A small network was shown many inputs. Here are its activations along a few directions, one row for each input.
In each table, some parts of the input vary, and every possible input appears once, in random order.
A made-up example of a description, with smaller parts first: one of 6 places along a line, together with either a single point or (one of 2 separate values, together with one of 5 places around a ring) or one of 11 places along a line.
Shared parts are said once, and a part with two or three values counts as separate values.

Other details of the inputs shift rows strongly along two fixed directions, in all tables alike. That doesn't count.

Table:
row 1: [ 6.11  1.29  1.61  5.68  0.84 -0.93  1.45  1.74  3.73 -0.02  2.79]
row 2: [-6.07  0.84 -0.57 -5.68 -0.96  0.17 -1.62 -2.67 -4.42 -0.29 -1.27]
row 3: [ 0.11 -0.51  2.09 -0.90 -2.76 -1.44 -1.12 -0.31 -1.53  1.93 -2.11]
row 4: [7.31 0.13 1.14 7.10 0.90 0.07 1.67 3.35 4.34 0.18 2.29]
row 5: [ 0.60  1.16 -0.05 -0.14 -0.30 -0.39 -0.47  0.29  0.20  1.44 -0.27]
row 6: [-1.73  0.18 -2.06  0.95  5.69  3.04  1.52 -0.81  1.19 -6.65  3.71]
row 7: [-3.40  0.23 -3.36 -2.14  5.51  3.30 -0.50 -1.01 -0.48 -4.90  1.72]
row 8: [-3.40  0.11 -2.88 -2.53  5.26  3.20 -1.04 -1.15 -1.14 -4.71  1.82]
row 9: [ 1.58 -0.30  1.14  0.92 -2.01 -1.35  0.01  1.26  1.09  2.42 -2.14]
row 10: [-3.04 -0.07 -1.75 -2.59  5.80  2.21 -0.94 -2.13 -0.15 -5.61  1.77]
row 11: [-0.81  0.97  0.61 -0.84 -3.17 -1.29 -0.17  0.28 -0.77  2.99 -1.76]
row 12: [-0.11 -0.23  0.77  0.90 -1.39  0.17  0.32  0.48 -0.85  0.14 -0.07]
row 13: [-0.30  1.13 -0.04  0.15 -1.03 -0.62  0.55  0.26  0.51  0.99 -0.34]
row 14: [ 0.97  1.09  0.24 -0.23 -0.28 -0.52 -0.74  0.17 -0.21  1.20  0.00]
row 15: [ 2.15 -0.26  1.48  1.63 -2.35 -0.59 -0.83  1.30 -0.91  2.19 -0.63]
row 16: [ 0.49  1.02  1.05  0.24 -0.90 -0.78 -0.11 -0.44 -0.62  0.52  0.46]
row 17: [ 5.08 -0.03  1.37  5.71  0.55 -0.69  2.39  2.40  5.30 -0.18  0.95]
row 18: [ 0.25 -0.37  1.01 -1.25 -2.14 -1.05 -1.46  0.41 -0.69  2.83 -2.81]
row 19: [-0.08  0.85  1.68 -0.78 -3.01 -1.45 -0.87 -0.43 -1.93  2.52 -0.96]
row 20: [-1.58  0.05 -1.29  0.32  6.11  2.21  1.31 -1.42  2.23 -6.72  3.08]
row 21: [ 0.15  1.01  0.49 -1.19 -2.44 -1.18 -1.12  0.24 -1.16  3.30 -1.74]
row 22: [ 1.71 -0.28  1.28  1.63 -1.99 -1.25  0.63  1.23  1.68  1.75 -1.62]
row 23: [ 0.21  1.29 -0.41  1.73  1.98  0.48  1.73 -0.20  2.06 -2.27  2.17]
row 24: [ 1.43 -0.17  1.01  2.47 -2.41 -0.42  0.99  1.44  0.37  1.32 -0.51]
row 25: [ 0.69 -0.47  1.41 -1.35 -2.42 -1.26 -1.76  0.34 -1.18  2.85 -2.66]
row 26: [ 1.83  1.14  0.54  1.57 -1.52 -1.20  0.61  1.21  1.27  2.32 -0.48]
row 27: [-0.15 -0.31  0.94  0.25 -1.02 -0.64  0.50  0.00  0.59  0.06 -1.11]
row 28: [ 0.97 -0.15  0.60  1.37  2.57  0.49  0.44 -0.36  1.58 -2.81  1.42]
row 29: [-5.68 -0.23 -1.92 -5.77 -0.18  1.46 -2.72 -1.40 -4.62  0.29 -2.40]
row 30: [-0.42 -0.25  0.25 -0.49 -3.23 -0.54 -0.65  1.24 -1.54  3.17 -2.50]
row 31: [-6.27 -0.24 -1.77 -5.29 -1.15  1.17 -1.62 -1.28 -4.21  0.01 -2.52]
row 32: [ 0.58 -0.46  1.34 -1.34 -2.11 -1.09 -1.73  0.30 -1.05  2.64 -2.49]
row 33: [ 3.62  0.18 -0.23  4.48  3.57  1.43  1.19  1.34  2.79 -3.28  3.36]
row 34: [ 1.01 -4.68 -0.89 -2.14 -3.38 -2.25  0.62 -1.68 -1.06  4.29 -0.41]
row 35: [-2.74 -0.07 -1.34 -1.19  5.11  1.98  0.71 -1.85  0.90 -6.01  2.08]
row 36: [ 0.84  1.04  0.80  0.03 -0.52 -0.67 -0.70 -0.19 -0.52  0.85  0.40]
row 37: [ 0.34 -0.22  0.88  0.81 -1.05  0.23 -0.35  0.38 -1.20  0.25  0.06]
row 38: [ 0.75 -4.50 -1.96 -1.36 -2.88 -1.05  1.03 -1.20 -1.67  3.55  0.82]
row 39: [-0.73  0.89  1.19 -0.70 -3.74 -1.59  0.01 -0.11 -1.31  2.83 -1.62]
row 40: [5.31 0.15 0.51 6.29 0.52 0.14 2.20 3.23 4.26 0.31 1.53]
row 41: [ 0.43  0.92  0.89 -1.24 -2.37 -1.18 -1.46  0.17 -1.48  3.19 -1.40]
row 42: [ 1.60 -0.32  1.27  0.92 -2.15 -1.35 -0.05  1.30  1.10  2.64 -2.18]
row 43: [ 0.35 -0.11  0.05  1.63  2.24  0.59  1.44 -0.06  2.50 -2.83  1.07]
row 44: [-0.41  0.97  0.56 -1.01 -3.01 -1.41 -0.56  0.49 -0.93  3.56 -2.00]
row 45: [-4.89 -0.48 -0.29 -6.05 -0.21  0.25 -2.98 -2.40 -4.25 -0.42 -2.44]
row 46: [-1.69  1.41 -1.83  0.37  5.85  2.09  1.66 -1.62  1.77 -6.29  4.14]
row 47: [-5.86 -0.38 -0.84 -5.40 -0.75  1.07 -2.41 -2.10 -5.49 -0.63 -1.67]
row 48: [ 1.33  0.00 -0.60  1.07  3.22  0.80  0.27  0.32  2.47 -2.14  0.73]
row 49: [ 4.55 -2.96 -1.93  2.68  0.62 -1.25  3.26 -0.78  3.07  1.18  4.42]
row 50: [-4.42  0.09 -2.74 -1.61  4.66  3.13  0.67 -1.44 -0.44 -5.68  2.10]
row 51: [ 1.44 -0.11  0.53  2.31 -2.14 -0.24  0.81  1.85  0.84  1.74 -0.80]
Each input here is: one of 3 separate values, together with either a single point or (one of 2 separate values, together with one of 8 places around a ring).
The inputs of row 19 and row 28 match in every part but the choice among 3 separate values. If row 5 is changed in the same way as row 19 into row 28, which row does it become?
Answer: row 18
The inputs of row 40 and row 42 match in every part but the choice among 3 separate values. If row 4 is changed in the same way as row 40 into row 42, which row does it become?
Answer: row 25
Change only the choice among 3 separate values in row 3. List by row number the other rows that result.
Answer: row 16, row 47
Change only the place on the ring of 8 in row 50. List by row number the other rows that result.
Answer: row 8, row 12, row 15, row 29, row 37, row 40, row 51
Change only the choice among 2 separate values in row 23. List by row number the other rows that result.
Answer: row 39
Change only the choice among 2 separate values in row 21. List by row number the other rows that result.
Answer: row 5

Table:
row 52: [-0.36  1.19 -2.20  0.22  3.48  1.68  1.44 -1.10  0.38 -3.21  4.28]
row 53: [-4.23 -0.47 -0.42 -3.78  0.74  0.63 -0.13 -3.40 -3.11 -2.04  0.93]
row 54: [ 4.05  0.44 -1.47  2.99  5.56  1.18  0.93  1.02  4.36 -2.40  3.54]
row 55: [ 4.31  0.58  2.04  3.44 -2.55 -2.73  2.56  0.58  2.68  2.29  1.37]
row 56: [-1.63 -0.25 -2.57  0.11  2.59  1.14  1.66  0.07  2.11 -2.08  0.62]
row 57: [-5.75 -0.08 -4.49 -3.64  4.34  3.19  0.36 -1.42 -1.09 -3.73  0.67]
row 58: [ 3.72  0.24 -1.35  2.85  5.54  0.47  1.14  0.52  5.16 -2.92  3.21]
row 59: [-0.98 -0.24 -0.90  0.40  2.03  0.71  0.52 -1.50 -0.70 -3.11  3.31]
row 60: [ 7.44 -1.35  3.97  3.81 -4.54 -3.32  0.05  2.00  2.80  4.98 -2.06]
row 61: [ 4.83 -1.08  2.24  4.65 -5.59 -2.82  2.02  3.05  3.39  5.05 -2.34]
row 62: [-2.01  0.83  0.53 -3.62 -6.52 -2.59 -1.46 -1.04 -4.60  6.33 -2.53]
row 63: [-3.88  0.04 -1.19 -3.81 -0.76  0.47 -1.10 -2.08 -4.44 -0.39  0.90]
row 64: [-3.56  3.70 -0.38  1.27  5.01  3.49 -0.10  1.35  1.71 -6.71  0.00]
row 65: [-3.02 -1.77 -0.13 -4.77  1.10  0.48 -2.50 -2.20 -2.91 -0.81 -1.53]
row 66: [ 3.90 -1.48  1.19  4.73 -3.05 -0.22  1.25  3.38  1.68  2.69 -0.06]
row 67: [ 1.18 -1.38 -0.53  0.40  3.54  1.21 -1.05 -0.59  0.14 -2.43  1.33]
row 68: [-1.92 -0.94  0.63 -5.33 -2.91 -2.35 -2.56 -1.33 -2.99  3.85 -4.23]
row 69: [-0.01 -0.66 -1.09  0.94 -1.44  0.74  0.61  1.49 -0.23  1.72 -0.81]
row 70: [-2.65 -1.64 -2.30 -0.08  4.90  3.01  1.70 -0.85  1.22 -5.95  1.82]
row 71: [-0.92 -1.59 -0.12  0.26 -0.18  0.22  1.39  0.19  1.25 -0.75 -0.88]
row 72: [-3.17  4.63  3.89 -2.28 -6.22 -2.13 -2.91  0.24 -4.87  3.49 -4.72]
row 73: [ 6.94 -1.02  2.10  4.36 -2.30 -1.48 -0.66  2.70  1.68  3.48 -0.01]
row 74: [ 4.56  0.02  2.04  4.47 -1.00 -1.85  2.84  0.27  3.32  0.14  2.51]
row 75: [-5.05  3.69  1.09 -4.25  3.06  1.94 -4.14 -0.40 -2.45 -3.20 -2.56]
row 76: [ 2.80 -1.62 -0.31  5.51  2.18  1.72  2.29  1.64  3.22 -2.40  2.20]
row 77: [-1.44 -0.47 -0.80 -4.42 -1.84 -0.23 -3.17 -0.73 -3.89  3.07 -2.64]
row 78: [-3.17  0.68  0.55 -4.43 -5.19 -2.57 -0.98 -1.88 -3.85  5.03 -2.31]
The inputs of row 59 and row 76 match in every part but one. If row 53 is changed in the same way as row 59 into row 76, which row does it become?
Answer: row 70
Describe the family of inputs behind these rows.
Answer: one of 3 separate values, together with either a single point or one of 8 places around a ring
Change only the choice among 3 separate values in row 66. List by row number the other rows that result.
Answer: row 63, row 73
Change only the choice among 3 separate values in row 74. List by row number the other rows that result.
Answer: row 60, row 71

Table:
row 79: [-1.92 -2.52 -0.50 -3.97 -2.36 -2.01  0.22 -2.56 -1.66  1.83 -1.51]
row 80: [ 2.47  3.40 -0.94  3.95  3.57 -0.20  3.50  0.17  4.76 -2.96  4.47]
row 81: [ 6.56 -0.42  3.58  5.86 -3.58 -0.94 -0.54  4.51  1.88  3.04 -2.82]
row 82: [ 1.11 -2.69 -2.05  2.29  2.51  2.20  1.67  0.54  0.85 -3.35  2.46]
row 83: [ 2.28 -2.52  0.92  1.13 -6.23 -2.05  0.08  1.65 -1.07  6.71 -2.35]
row 84: [-1.99 -0.04 -0.31 -1.65  5.25  1.64 -0.77 -1.16  1.70 -4.68  0.03]
row 85: [-2.05  1.73 -0.29  0.98  1.80  1.38  0.97 -0.27  0.04 -3.08  2.29]
row 86: [ 0.25 -0.67  2.29  0.00 -1.13 -0.32 -1.80  1.16 -0.36  0.99 -3.25]
row 87: [ 4.35  2.43  0.63  7.02 -0.07  0.90  2.57  3.24  2.43 -0.75  2.86]
row 88: [-6.86  1.42 -0.29 -5.18 -0.42  0.41 -0.99 -3.10 -3.72 -1.40 -0.54]
row 89: [ 1.79  0.86 -0.40  1.16  5.32  0.30  0.81 -0.24  4.59 -4.23  1.17]
row 90: [-1.87 -1.39 -3.88 -1.47  4.34  1.83  1.42 -1.36  1.41 -2.37  2.90]
row 91: [-0.46 -3.06 -1.64  0.54  1.63  1.95  0.99 -0.21 -0.71 -3.05  1.43]
row 92: [ 3.02  1.12  2.57  5.71 -0.23 -0.28  2.34  1.33  2.45 -1.45  2.38]
row 93: [-2.34 -0.20 -0.31 -1.51  3.25  1.85 -1.68  0.02 -0.01 -3.00 -1.22]
row 94: [-1.46  2.37  1.82 -2.37 -6.61 -3.48 -0.38 -0.86 -2.63  5.56 -2.83]
row 95: [-1.92 -1.05  2.87 -3.40 -6.14 -0.97 -4.00  1.20 -5.39  4.40 -7.05]
row 96: [ 3.04 -2.07  0.15  2.29 -4.17 -1.34  0.80  2.12  0.25  5.47 -0.90]
row 97: [ 5.36  1.73  4.20  5.02 -4.91 -4.04  2.52  1.12  2.79  3.44  0.07]
row 98: [-5.76 -2.35 -2.66 -6.32  0.22  0.65 -0.86 -3.03 -3.13 -0.04 -0.78]
row 99: [ 3.59  1.02  1.99  0.88 -3.13 -2.96 -0.72  1.56  2.14  4.61 -3.40]
row 100: [ 1.08  1.57  1.45  3.09 -2.66  0.18  0.79  1.84 -1.00  0.25  0.40]
row 101: [-4.35  1.61  0.78 -2.88 -4.33 -0.53 -1.35 -0.60 -4.51  2.91 -2.20]
row 102: [-2.27 -2.84 -1.87 -1.47  1.13  1.20  0.35 -1.08 -0.99 -1.39  0.77]
row 103: [-4.61  2.43 -1.05 -3.67  0.91 -0.37  0.40 -2.77 -1.31 -2.17  0.85]
row 104: [-5.09  1.25  0.23 -3.17  0.88  0.52  0.02 -2.79 -2.03 -2.76  0.68]
row 105: [-3.92  1.97  0.18 -2.31 -3.21 -0.13 -0.98 -0.18 -3.72  2.41 -1.40]
row 106: [-3.51  1.10 -2.16 -4.21  5.46  1.13 -1.01 -2.07  1.01 -4.49 -0.20]
row 107: [ 7.00  0.98  4.51  8.65 -4.96 -1.67  2.35  3.80  2.01  2.22  0.59]
row 108: [ 0.20  2.09 -0.94  3.46  2.32  2.27  1.64  1.12  0.70 -3.97  3.13]
row 109: [-1.04  0.22  1.01 -2.26 -0.78 -0.55 -2.04  0.21 -0.25  1.69 -3.18]
row 110: [-0.43  0.31  0.64 -0.65 -0.62  0.31 -2.04  1.41 -0.44  1.74 -3.01]
row 111: [-0.36  1.50  3.37 -0.59 -7.57 -3.17 -0.50  0.31 -2.41  6.18 -2.89]
row 112: [ 2.26 -2.16  0.90  0.33 -6.04 -2.60  0.35  0.81 -0.35  7.02 -2.24]
row 113: [-6.44  0.31 -2.57 -5.82  2.64  3.31 -3.61 -0.72 -4.30 -2.98 -2.89]
row 114: [ 1.84  0.00  0.90  1.79 -0.17  0.98 -1.39  2.66  0.24 -0.16 -2.10]
row 115: [ 1.65  1.50 -2.11  2.62  8.42  2.73  1.17  0.85  5.82 -5.53  3.15]
row 116: [ 0.07 -2.63 -1.08  0.00 -2.21  0.64  0.11  0.82 -1.99  1.31 -0.63]
row 117: [-3.54  0.17 -0.17 -5.02  2.06 -0.32 -1.80 -2.31 -0.68 -2.07 -2.52]
row 118: [-2.16 -0.76 -4.76 -2.40  5.28  1.32  1.87 -2.38  1.84 -3.51  3.21]
row 119: [ 0.56  1.70 -1.07  4.78  5.64  3.32  2.66  0.61  2.42 -7.80  5.22]
row 120: [ 5.13  1.51  2.35  7.90  0.44 -0.16  3.14  2.31  4.32 -1.56  3.52]
row 121: [ 3.47 -2.11 -0.18  2.79 -4.67 -0.57  0.66  2.77 -0.78  4.92 -1.15]
row 122: [ 1.40 -1.74  0.50 -1.84 -6.82 -3.81  0.11 -0.28 -1.24  7.52 -3.19]
row 123: [ 5.05 -2.92  0.67  5.74  0.62 -0.14  2.90  1.60  3.83 -0.56  2.53]
row 124: [-2.23 -3.04 -0.13 -3.32 -2.21 -0.94 -0.16 -1.96 -2.01  1.82 -1.34]
row 125: [ 6.28 -2.60  1.76  5.61 -4.44 -2.00  1.89  2.98  2.51  4.92 -0.01]
row 126: [ 5.20  1.10 -1.05  6.52  5.87  2.95  1.24  3.96  5.32 -4.36  2.55]
row 127: [-6.86 -1.57 -4.89 -7.34  4.49  1.48  0.03 -4.61 -1.88 -4.23  1.35]
row 128: [-4.97  2.24 -1.05 -3.13  0.76  0.80 -0.10 -2.11 -1.87 -1.43  0.72]
row 129: [ 2.68  0.72  1.30  1.61 -0.15 -0.69 -0.56  1.66  2.69  1.94 -1.80]
row 130: [-1.49  3.03 -2.80  1.92  7.74  2.89  2.82 -1.05  3.77 -6.98  6.00]
row 131: [-2.30  1.22 -0.03 -5.00 -2.20 -1.83 -2.57 -0.52 -1.71  3.80 -4.61]
row 132: [-3.10  0.36  0.30 -3.91 -2.52 -0.05 -3.46  0.92 -3.18  3.71 -4.86]
row 133: [ 6.16 -2.28  0.45  6.05  0.88 -0.76  3.51  1.32  5.52  0.14  3.16]
row 134: [-3.39 -2.05 -2.63 -4.54  1.46 -0.27  0.58 -3.21 -0.89 -1.48  0.41]
row 135: [ 5.02  0.48  2.59 -1.78  0.98 -1.45 -5.37 -1.28 -2.92  2.34  0.85]
row 136: [ 2.80  1.96  2.52 -1.55 -0.76 -1.73 -3.53 -2.65 -4.73  1.83  3.43]
row 137: [-0.72 -0.35  2.95 -2.86 -5.03 -2.28 -2.91  0.40 -2.02  5.24 -5.75]
row 138: [-6.38  1.95 -0.66 -5.70 -0.45 -0.65 -0.54 -3.66 -3.35 -1.43 -0.59]
row 139: [-3.45 -1.92 -3.55 -8.41  6.41  1.95 -4.38 -6.31 -6.35 -3.83  4.95]
row 140: [ 0.85  0.51 -1.44  2.66  7.76  3.20  0.48  1.08  4.28 -6.51  2.48]
row 141: [ 6.70 -1.95 -0.93  7.35  0.78  1.01  3.11  3.26  4.01 -0.37  3.14]
The inputs of row 140 and row 125 match in every part but one. If row 89 is changed in the same way as row 140 into row 125, which row does it become?
Answer: row 134
Describe the family of inputs behind these rows.
Answer: one of 3 separate values, together with either a single point or (one of 4 places along a line, together with one of 5 places along a line)
Change only the choice among 3 separate values in row 118. List by row number the other rows that result.
Answer: row 80, row 131
Change only the place on the line of 4 in row 95. List by row number the other rows that result.
Answer: row 84, row 86, row 117
Change only the choice among 3 separate values in row 135. List by row number the other rows that result.
Answer: row 136, row 139
